A small network was shown many inputs. Here are its activations along a few directions, one row for each input.
In each table, some parts of the input vary, and every possible input appears once, in random order.
A made-up example of a description, with smaller parts first: line(6) and (point or line(11) or (values(3) and ring(5))).
Shared parts are said once, and a part with two or three values counts as separate values.
(in the rows, 128 means zero)

Other details of the inputs vary at random and push rows far along two fixed directions, the same in every table; ignore that.

Table:
row 1: [126 134 124 117 137 110 121 140 114 118 124 117]
row 2: [118 124 127 116 122 110 125 141 119 115 117 124]
row 3: [126 130 122 117 132 106 125 140 112 120 127 124]
row 4: [135 126 122 132 134 144 133 113 133 136 135 129]
row 5: [130 121 131 135 136 138 122 113 141 130 120 136]
row 6: [122 134 121 122 135 113 118 139 110 119 124 115]
row 7: [117 129 133 124 126 118 124 145 108 119 122 124]
row 8: [140 117 131 125 128 131 121 115 143 133 133 132]
row 9: [131 124 124 131 136 141 119 110 139 127 132 125]
row 10: [127 122 134 134 131 146 127 116 132 136 134 131]
row 11: [113 130 123 129 129 119 138 148 112 126 121 118]
row 12: [135 124 127 126 138 138 123 111 143 125 132 127]
row 13: [126 122 128 132 136 145 118 114 140 129 131 126]
row 14: [136 123 132 134 135 139 123 115 135 136 124 139]
row 15: [119 132 127 125 133 113 131 138 106 127 114 130]
row 16: [134 124 128 136 133 142 136 117 135 140 123 141]
row 17: [122 128 125 115 125 105 132 138 111 126 124 126]
row 18: [140 120 122 130 132 135 139 115 140 136 134 130]
row 19: [128 117 137 133 129 146 122 117 139 124 129 131]
row 20: [139 123 128 126 132 134 130 110 136 134 137 134]
row 21: [123 138 123 117 134 111 131 137 109 122 126 121]
row 22: [129 120 134 134 132 146 121 118 135 133 134 131]
row 23: [130 120 139 133 126 145 129 116 131 133 132 134]
row 24: [139 126 124 127 136 141 136 114 137 135 135 131]
row 25: [125 135 122 116 136 111 125 139 111 120 125 120]
row 26: [137 115 129 129 120 139 141 119 141 137 127 132]
row 27: [131 115 135 130 124 142 123 116 140 125 127 133]
row 28: [115 130 129 125 132 117 118 146 111 120 123 118]
row 29: [137 121 133 134 136 138 119 116 137 135 122 136]
row 30: [136 116 129 126 120 140 138 118 138 136 129 137]
row 31: [139 118 130 124 127 132 125 114 140 135 134 135]
row 32: [109 129 127 125 132 118 121 144 115 115 121 119]
row 33: [114 136 120 124 131 119 134 144 109 127 124 121]
row 34: [139 116 125 128 126 134 140 116 142 139 131 131]
row 35: [138 118 126 126 126 135 137 115 139 139 133 136]
row 36: [139 114 135 125 123 137 121 117 141 131 129 133]
row 37: [123 125 132 121 123 115 121 146 111 118 119 123]
row 38: [120 126 129 115 120 110 132 140 110 124 120 127]
row 39: [115 133 124 122 133 117 121 142 108 123 124 119]
row 40: [121 130 120 118 133 105 124 138 119 114 124 121]
row 41: [128 126 130 132 133 145 126 113 132 137 134 129]
row 42: [129 228 138 181  76 109 130 163 187 128 149 145]
row 43: [117 133 125 122 134 117 117 143 111 121 123 116]
row 44: [125 131 117 118 131 108 137 141 111 123 126 126]
row 45: [125 133 118 120 136 112 141 142 113 124 122 116]
row 46: [142 119 128 127 135 132 120 114 140 130 136 130]
row 47: [121 125 126 125 120 117 141 148 111 123 118 122]
row 48: [115 133 119 127 132 119 137 145 111 128 121 116]
row 49: [135 117 132 131 122 145 137 120 133 135 130 137]
row 50: [131 117 133 137 126 147 139 121 136 135 129 130]
row 51: [112 131 124 127 129 120 135 147 109 125 123 123]
row 52: [121 135 120 121 133 114 122 138 108 121 125 118]
row 53: [134 116 129 125 129 131 124 112 146 129 131 132]
row 54: [121 133 115 125 133 116 138 140 109 125 122 114]
row 55: [137 116 134 125 122 137 125 116 139 133 130 136]
row 56: [134 117 139 133 129 145 119 119 135 129 131 130]
row 57: [131 120 134 135 126 147 136 120 133 134 131 135]
row 58: [137 117 137 130 123 143 124 118 134 131 131 135]
row 59: [134 118 137 130 122 143 130 116 132 134 131 136]
row 60: [129 228 137 171  79 112 117 152 178 123 163 137]
Each input here is: line(6) and (point or ring(9)).
Changing only the line(6) part turns row 22 into row 28. The same change can be made to row 25. Which row results? -> row 1
Start at row 19 and move only the line(6) part, one step at a time. The first step leads to row 56. Which rows follow, in order? -> row 7, row 23, row 57, row 50
Which other rows agree with row 51 in the line(6) part? List them by row number. -> row 4, row 16, row 24, row 30, row 33, row 35, row 44, row 49, row 57

Table:
row 61: [146 138 133 147 116 177 113  77 191 144 180 136]
row 62: [142 170 170 191  71 179 150 112 199 161 148 181]
row 63: [119  35  90  87 194 135 163  98  75 141  96 103]
row 64: [135 186 160 179  95 146  73 132 202 115 151 135]
row 65: [107 190 134 150 109 111 110 181 111 110 149 109]
row 66: [120  40 111  82 180 156 128 101  60 125 114  96]
row 67: [128 130 117 104 136 100 126 131  98 113 144 110]
row 68: [130 180 136 122 117  63  81 162 139 101 131 133]
row 69: [148 186 128 185 107 171 143 105 219 147 165 145]
row 70: [ 88 133 139 119 140  95  85 157  81  93  95 122]
row 71: [103 174 132 125 109  78  86 165 151  89 134 118]
row 72: [ 90 192 117 150 121  89 142 182  94 118 104 125]
row 73: [106 118 125 112 102 102 166 180  83 117 103 118]
row 74: [188  38 136 117 135 191 160  46 149 181 128 167]
row 75: [131 151 131 124  83  92 167 160 132 121 129 142]
row 76: [147  63 142 127 170 226 111  45 132 163 142 147]
row 77: [101 124 127 105 134  94  90 159 101  88 104 100]
row 78: [116 207 121 111 111  54 112 189  91 114 140 117]
row 79: [157  65 139 139 115 193 164  66 183 167 146 157]
row 80: [150 178 136 192 110 174 137 113 206 154 152 139]
row 81: [139  86  97  95 175 123 159 104 102 136 107 118]
row 82: [115 110 137 128 106 126 160 168  98 135 106 124]
row 83: [128  39 114  57 185 103 101 105  70 101  86 104]
row 84: [140 137 102 122 152  89 145 136 103 139 117 127]
Changing only one part turns row 75 into row 83. The same change can be made to row 74. Which row results? -> row 68
What is each input in this table made of? -> line(4) and line(6)
Change only the line(6) part in row 66. List by row number the other rows that result. -> row 61, row 65, row 67, row 76, row 78
Change only the line(4) part in row 71. List by row number the other rows that result. -> row 61, row 63, row 79
Change only the line(4) part in row 73. List by row number the other rows that result. -> row 66, row 69, row 77

Table:
row 85: [111 141 139 132 121 103 117 164 107 108  95 131]
row 86: [102 217 148 167  74 102 126 199 132 119 143 128]
row 87: [157 162 126 168 122 165 133  88 196 156 141 156]
row 88: [112 101 127  92 137 115 106 132  86 114 130 106]
row 89: [113 148 129 109 126  84  97 149 120 107 120 124]
row 90: [170 149 137 154 120 151 102  86 209 140 154 140]
row 91: [157  63 124 104 173 151 111  70 138 142 125 128]
row 92: [155  63 123 111 173 151 114  70 144 139 126 128]
row 93: [ 94  89 128 102 139 119 117 146  76 100 109 107]
row 94: [105  93 128 111 157 111 135 153  72 127  83 127]
row 95: [111 214 143 154  77  80  95 182 152  93 124 136]
row 96: [107 104 106 100 154 118 149 140  57 132 113 108]
row 97: [143 139 146 151 108 176 101  85 205 135 174 136]
row 98: [140 131 160 173 107 198 120  95 193 139 157 148]
row 99: [125 235 119 153 100  71 130 173 151 109 134 126]
row 100: [113  99 115 100 150 109 122 137  96 111 129  94]
row 101: [ 97 213 146 151  70  96 102 187 144  93 148 124]
row 102: [130  62 124 127 160 189 147  84 117 160 122 127]
row 103: [125  79 119  86 115 109 174 145  88 130 118 121]
row 104: [103  95 134 114 136 132 128 152  78 110 100 109]
row 105: [114 146 121 112 124  98 114 155 114 109 141 100]
row 106: [152  55 134  97 166 156  99  64 126 141 123 137]
row 107: [161  69 113 105 179 154 124  74 133 144 127 134]
row 108: [125 202 129 143  56  58 159 187 160 116 137 148]
row 109: [133  84 113  88 119  84 168 147  89 126  93 129]
row 110: [154 149 153 180 111 177 123 102 199 153 133 160]
row 111: [139  67 123 128 168 170 140  79 124 161 106 144]
row 112: [106 111 102 108 150 122 150 143  73 127 107 104]
row 113: [ 97 102 114 124 146 128 150 145  80 131 109 109]
row 114: [147 134 164 166 104 194 115  95 179 144 159 151]
row 115: [105 141 140 136 124 103 120 161 111 108 103 135]
row 116: [145 140 154 162  95 185 103  96 195 128 157 140]
row 117: [126 181 127 139  99 105 110 156 154 110 153 105]
row 118: [150 138 155 164 110 169  98  84 205 131 147 162]
row 119: [136 153 113 114 137  82 118 150 106 117 129 125]
row 120: [100 216 137 138  77  85  97 181 151  99 158 116]
row 121: [156 134 162 165 115 176 108  90 183 146 141 168]
row 122: [110 161 112 126 132 105 146 151 110 113 137 105]
row 123: [116  72 114  84 120 100 178 152  75 123 111 115]
row 124: [135 105 119  96 155  91 109 128  92 120 116 115]
row 125: [110 146 127 114 126  84 100 148 124 105 120 123]
row 126: [153  77 115 117 181 159 143  64 134 146 122 134]
row 127: [133  71 122 134 152 186 147  90 121 156 118 122]
row 128: [114  99 118  88 150  89 103 139  88 106  96 111]
row 129: [160 151 134 151 124 177 136  80 178 150 173 136]
row 130: [174 154 126 155 126 154 115  90 203 142 155 147]
row 131: [111  97 138 113 148 119 120 141  89 117  92 133]
row 132: [107  98 129 124 153 117 136 147  88 127  89 129]
row 133: [146 134 140 168 114 189 136  90 171 165 157 145]
row 134: [119 100 136 104 139 108 103 133  85 111 102 132]
row 135: [112 220 147 167  83  85 119 192 138 121 126 146]
row 136: [145 158 129 164 116 185 139  90 189 157 165 145]
row 137: [103 222 127 173  91  80 133 185 147 121 126 138]
row 138: [139 129 126 105  95  77 161 156 109 130 118 143]
row 139: [ 99 141 136 135 119 123 136 172 100 123 118 118]
row 140: [163 150 126 154 117 171 122  97 195 139 171 130]
row 141: [145  79 114 119 173 166 142  73 128 159 115 144]
row 142: [127 204 136 137  44  75 161 191 142 120 156 136]
row 143: [129  60 139 136 154 195 142  92 127 151 122 130]
row 144: [127 110 108  93 169  92 139 128  67 123 104 116]
row 145: [112  98 132 103 143 109 105 135  92 107  98 129]
row 146: [143  78 113 126 173 166 145  72 132 155 115 143]
row 147: [124 197 119 146 107 112 139 152 144 116 148 112]
row 148: [144  76 117 110 171 177 147  72 123 146 138 118]
row 149: [154  80 116 111 180 158 140  67 130 148 121 134]
row 150: [148 128 158 153 102 186 101  86 179 135 164 147]
row 151: [ 99 141 142 131 114 122 124 167 103 109 120 120]
row 152: [161 160 132 163 123 165 130  82 187 163 152 164]
row 153: [119 219 133 143  81  78 105 181 144 105 166 110]
row 154: [112  99 115 111 157 103 139 141  61 137  89 126]
row 155: [108 100 109 114 156 103 143 148  69 130  78 118]
row 156: [102 110 104 113 153 125 153 138  81 128 116 109]
row 157: [ 99  91 126 114 144 129 142 161  66 122  93 104]
row 158: [129 205 132 138  55  60 156 187 157 119 137 149]
row 159: [161 143 128 148 123 175 122  90 193 143 177 136]
row 160: [124 102 101  95 169  89 129 139  85 113 108 114]
row 161: [114  99 102  95 159 107 136 145  80 111 125  98]
row 162: [124 126 121 108  86  94 170 167 110 122 123 120]
row 163: [104  95 119  87 141 108 110 144  81 105 113  94]
row 164: [166 138 130 145 123 172 120  88 179 146 178 136]
Changing only one part turns row 146 into row 87. The same change can be made to row 92. Which row results? -> row 90
Changing only one part turns row 151 into row 98. The same change can be made to row 89. Which row results? -> row 125
What is each input in this table made of? -> values(2) and line(4) and (point or ring(9))
Which other rows agree with row 164 in the line(4) part and the values(2) part? List them by row number. -> row 86, row 88, row 96, row 114, row 129, row 133, row 142, row 150, row 153

Table:
row 165: [147 152 157 176  69 169 173 113 189 168 148 180]
row 166: [103 177 136 112  87  54 106 199  95  87 124 118]
row 167: [141  19 128 103 206 211 112  45 100 150 122 114]
row 168: [106 231 138 139  65  38 102 210 146  80 131 126]
row 169: [162 160 150 154 108 145  95  95 200 138 151 157]
row 170: [146  72 141 123 134 176 111  84 157 133 142 130]
row 171: [154  73 142 116 128 163 111  83 160 129 136 138]
row 172: [ 86  56  95  67 210  97 119 138  15 100  79  78]
row 173: [150 184 135 164 128 158  90  93 192 138 163 148]
row 174: [100 221 120 140 104  44  97 195 130  92 124 116]
row 175: [178 177 122 162 102 143 170 102 200 167 169 160]
row 176: [145 202 158 200  38 158 171 132 233 159 161 183]
row 177: [ 92 137  99  96 166  70 107 166  66  93  98  98]
row 178: [ 78 123 116 130 130  95 177 203  45 122  66 116]
row 179: [ 88  84 102  77 197  93 114 147  17 103  90  86]
row 180: [161 185 150 168  92 140  95 103 232 132 158 157]
row 181: [ 82 251 129 158  90  68 101 213 131  85 143 100]
row 182: [ 86 189 131 126 101  76 105 205  91  92 133 101]
row 183: [136  84 138 129 144 185 110  88 154 134 144 121]
row 184: [ 85  71 115 107 161 112 179 178   6 134  55 115]
row 185: [157 172 142 164 121 149  91  92 198 142 158 153]
row 186: [159  40 110 105 154 194 190  63 112 176 137 127]
row 187: [120 130  85  92 142  53 187 177  68 124 102 109]
row 188: [163  18 139  91 171 174 113  53 122 141 113 141]
row 189: [148  21 139  98 163 189 114  65 115 143 129 127]
row 190: [155  97 111 132 119 177 189  88 157 165 151 130]
What is each input in this table made of? -> values(2) and (line(4) or ring(9))
Changing only the values(2) part turns row 165 into row 176. The same change can be made to row 184. Which row results? -> row 178
Change only the values(2) part in row 190. List by row number the other rows that result. -> row 186
